Each row below holds a small network's activations on one input, seen along a few directions.
Each table varies a few parts of the input and shows all the possible inputs, shuffled.
Descriptions start from the smaller parts, as in this example, which fits no table here: line(4) and (point or ring(11) or (values(3) and ring(5))).
Shared parts are said once, and a part with two or three values counts as separate values.

Other details of the inputs shift rows strongly along two fixed directions, in all tables alike. That doesn't count.

Rows:
r1: [ 40  44  -2  50  26 -19 -27   1  19  13  48]
r2: [  1 -36 -27  -1 -41  22  -3   8  -9  10 -25]
r3: [-27  55  41 -49   0 -62  -7  23   9 -35   7]
r4: [ 36   7 -25  35  38 -24  -2   6 -12  -3  62]
r5: [-17   5  -2   3 -22  24  -8   1  -6  47 -28]
r6: [-40  38  40 -49  33 -11   0   7   8 -52 -17]
r7: [-30  46  29 -65  15 -27  -8  12  26 -61 -13]
r8: [ 49  -4 -21  36  32 -33 -12 -10  -4   7  46]
r9: [-37  29  11 -70  36 -17   6  24  37 -49  18]
r10: [ -8  18  32 -60  21 -55   8  27 -12 -60 -28]
r11: [-10  11   3 -77  29 -53  25  52   7 -53   2]
r12: [-20  23  43 -63  26 -51   9  32 -22 -66 -22]
r13: [ 27  25  18  41  45   7 -24  -6   4  17  10]
r14: [-34  -2 -12   4 -27   7  18  17  -2  63  16]
r15: [-18  -9  -9 -14 -10  11   5   3  15  60 -13]
r16: [-22 -14   1  16 -27   3  10  -2 -51  27 -19]
r17: [ 20  22  21  47  54  17 -18  -7  -8  21  13]
r18: [-38  43  42 -68  27 -29  -5   8  16 -66 -19]
r19: [ 14   8  11 -46 -39  46  42 -41  -9  33   9]
r20: [ 64   2 -27  32  34 -11 -18   9  -1  -7  16]
r21: [-43  10  25  13 -28  10   4   0 -29  45 -14]
r22: [ -9 -54 -16  -5 -43   8   9 -11   7   8  -9]
r23: [  1 -21 -15  -3 -26   8   3   8 -26  24 -37]
r24: [ 51  -2  -9  37  30   2 -30  -9   0 -31  15]
r25: [ 41  -9   8  56  29  -3  -9 -20   5 -37  12]
r26: [-24   5  43 -53  19 -30   6  21 -13 -73 -19]
r27: [-42   1  11  13 -17  35  17 -20  -2   7 -30]
r28: [-41   1   9   6 -24  24  12 -22   9   5 -32]
r29: [  4 -36 -25  15 -50  22   6  -2   1  -1 -18]
r30: [ -1 -41 -26 -14 -21   1  13   9 -10  39 -22]
r31: [ 42 -23 -15  35  39   0  -6  -4  17 -38  51]
r32: [ 36  29 -17  48  36  12 -20 -18  42 -24  35]
r33: [ 24   8 -14  39  57  15 -13 -21  41 -17  64]
r34: [ -8 -10  12 -77  11 -49   5  25  17 -66  -3]
r35: [-17  -3 -22   0 -32  37 -10  -6  15  33 -17]
r36: [-11  -9 -17   1 -45 -12   5  -4 -33  25 -24]
r37: [ 53  29 -15  53  46  10 -29   3  23  22  32]
r38: [118  -8  16  25   8  21  14 -31 -14 -16  60]
r39: [-18 -16  -4  10 -35  -9   8  -5 -41  24 -27]
r40: [-17 -50 -26 -15 -25  25  12  13  -9  16  -7]
r41: [-32   8  16  13 -35   4   0  -3 -23  48 -17]
r42: [ 58  -2  -8  59  24  -1 -16 -20  12 -39  18]
r43: [-27 -23 -17  -4 -24  27  10 -26  30  30  -6]
r44: [-28  -1  -3  -4 -36  -8   0   4   3  59   8]
r45: [-17 -38   9  24 -34  22  16  -8 -23  -1 -32]
r46: [ 34  15 -16  36  63  14  -8  10  20  28  46]
r47: [-34 -18 -13 -26 -19  25   0 -10  19  37 -13]
r48: [ -2 -14 -31   4 -48  -9   5   9 -25  27 -10]
r49: [-30  -2  -9  11 -40  35   8 -21  13  19 -30]
r50: [ -9 -36   2   5 -25  22  -2  -5 -28   3 -36]
Each input here is: values(2) and (point or (line(4) and line(6))).
Q: The inputs of r7 and r24 match in every part but the values(2) part. If r21 is changed in the same way as r7 into r24, which row does it become?
A: r16
Q: The inputs of r20 and r37 match in every part but the values(2) part. If r42 is changed in the same way as r20 into r37, which row does it become?
A: r49
Q: Which other rows does r28 become when the line(6) part takes its other values? List them by row number.
A: r27, r32, r33, r43, r49
Q: Which other rows does r43 become when the line(4) part takes its other values? List them by row number.
A: r15, r44, r47
Q: Which other rows does r18 become when the values(2) part takes its other values? List them by row number.
A: r50
Q: Start at r11 and move only the line(6) part, one step at a time. The first step leads to r30. Which rows follow, in order?
A: r20, r23, r10, r12

Rows:
r51: [ -1   9  19 -17   4 -13  -7   1  -3 -46 -14]
r52: [-14  29  10 -34   4 -32  -2  24   4  -4   8]
r53: [ -3   5  10 -13  12 -14  -5  10  12 -49 -21]
r54: [  2 -29 -11  26 -53  28   6 -19 -26  43 -30]
r55: [-34  24  12 -38  24 -32   3  21  12 -12   8]
r56: [  5  -3  20 -25 -11 -31  12   2 -14 -40  -5]
r57: [-21 -47 -34  27 -42  20   5  -7 -16  36 -19]
r58: [-26  10  13 -35  -6   1  11  -4  30 -13  13]
r59: [ 72  43  13  72 120  -7 -35 -14  27 -32  67]
r60: [ 90 -16 -42  80  41  43 -20 -35  20  31  56]
r61: [-14  -4   2  29 -39  33  11 -25 -19  49 -19]
r62: [ -3  19   6 -38   1 -40   3  30   2 -21   6]
r63: [-41  22  13 -24   9 -24  -1   9  18 -20  -2]
r64: [-28  21   6 -27   8 -27  -9  11  21 -26  -6]
r65: [ -6 -52 -21  21 -26  32  13   2 -26  38 -28]
r66: [  1   9  17 -30   8 -16   0  12 -12 -31 -12]
r67: [ 12  -1  17 -30  -2 -33  15   9 -21 -28   0]
r68: [-10  31  26 -31   5 -22  13   4  -8 -11   0]
r69: [-21  27  12 -27  -7 -28  -4  15  12 -16   1]
r70: [-15 -18  -5  12 -29  44   2  -8 -25  52 -29]
r71: [-18  13  -3 -29   2 -32  -3  15  15 -38 -11]
r72: [-17 -26 -13   4 -29  45  12 -15   9  64   2]
r73: [-29  22  24 -12  18  -6   1   3  18 -31 -11]
r74: [-25  18   3 -40  17 -32  -5  22  12  -7   0]
r75: [ -1 -17  -5 -41 -16  -7  20   2  15 -36  10]
r76: [-10 -21 -27  23 -53  22   2  -1 -12  50 -18]
r77: [ 81  -7 -44 106  61  20 -38 -23   6  39  50]
r78: [ -1  24  22 -31   3 -24   4   7  -7  -9  -4]
r79: [-12  26  24 -27  -7 -24   1   0  -1 -24 -10]
r80: [-21  27  29 -10  10   0   2  -6  -1 -32  -7]
r81: [-21 -25 -12  13 -18  39   0  -1  -9  54 -32]
r82: [ 90 -14 -34 124  40  20 -33 -29  -2  28  59]
r83: [ -5  -7  20 -21  -5 -17   3   1 -13 -53 -13]
r84: [ 69  40  12  68 102 -11 -45 -14  36 -50  50]
r85: [-21  -8  -1  17 -21  46  10 -13 -25  51 -19]
r86: [-24  -4 -10  13 -32  21   8   2 -14  65  -4]
r87: [  9   9  17 -31  -3 -27   7  10 -13 -20  -7]
r88: [ 12 -12  -5 -40   4 -14  16   8  12 -32  21]
r89: [ -7 -12   9 -13   5 -18   4  10   1 -48 -15]
r90: [-33  -6  -9  24 -47  27   7  -7  -7  58 -13]
r91: [ 91  19 -22  55  70   6 -24 -27  38 -40  70]
r92: [-17  22  27 -23   6  -8  -7   1   2 -35 -14]
r93: [-12 -47 -33  17 -29  17   8   8 -23  50 -13]
r94: [ -8 -30 -22  -5 -35  45   8 -11   9  59  -5]
r95: [  7  -4  15 -24  10 -17   8  10 -20 -38  -3]
r96: [-13 -29 -26   5 -46  52  10 -20  12  53 -10]
r97: [-11 -36 -24  16 -28  36   4   1 -17  47 -36]
r98: [ -1   4   5 -35  -1 -43  11  30  -8 -27  10]
Q: Describe the family of inputs behind these rows.
A: values(2) and line(4) and (point or ring(5))
Q: The inputs of r84 and r81 match in every part but the values(2) part. If r71 is changed in the same way as r84 into r81, which row does it become?
A: r77
Q: The inputs of r91 and r60 match in every part but the values(2) part. If r54 is changed in the same way as r91 into r60, which row does it become?
A: r87
Q: List by row number the other rows that have the values(2) part and the line(4) part in common with r79.
A: r64, r69, r84, r92, r96
Q: Start at r68 and move only the ring(5) part, one step at a time. The first step leads to r85. Which rows follow, in order?
A: r59, r55, r86
Q: Which other rows does r62 become when the values(2) part takes its other values? List them by row number.
A: r76
Q: Which other rows does r89 become when the line(4) part takes its other values? List them by row number.
A: r53, r73, r84
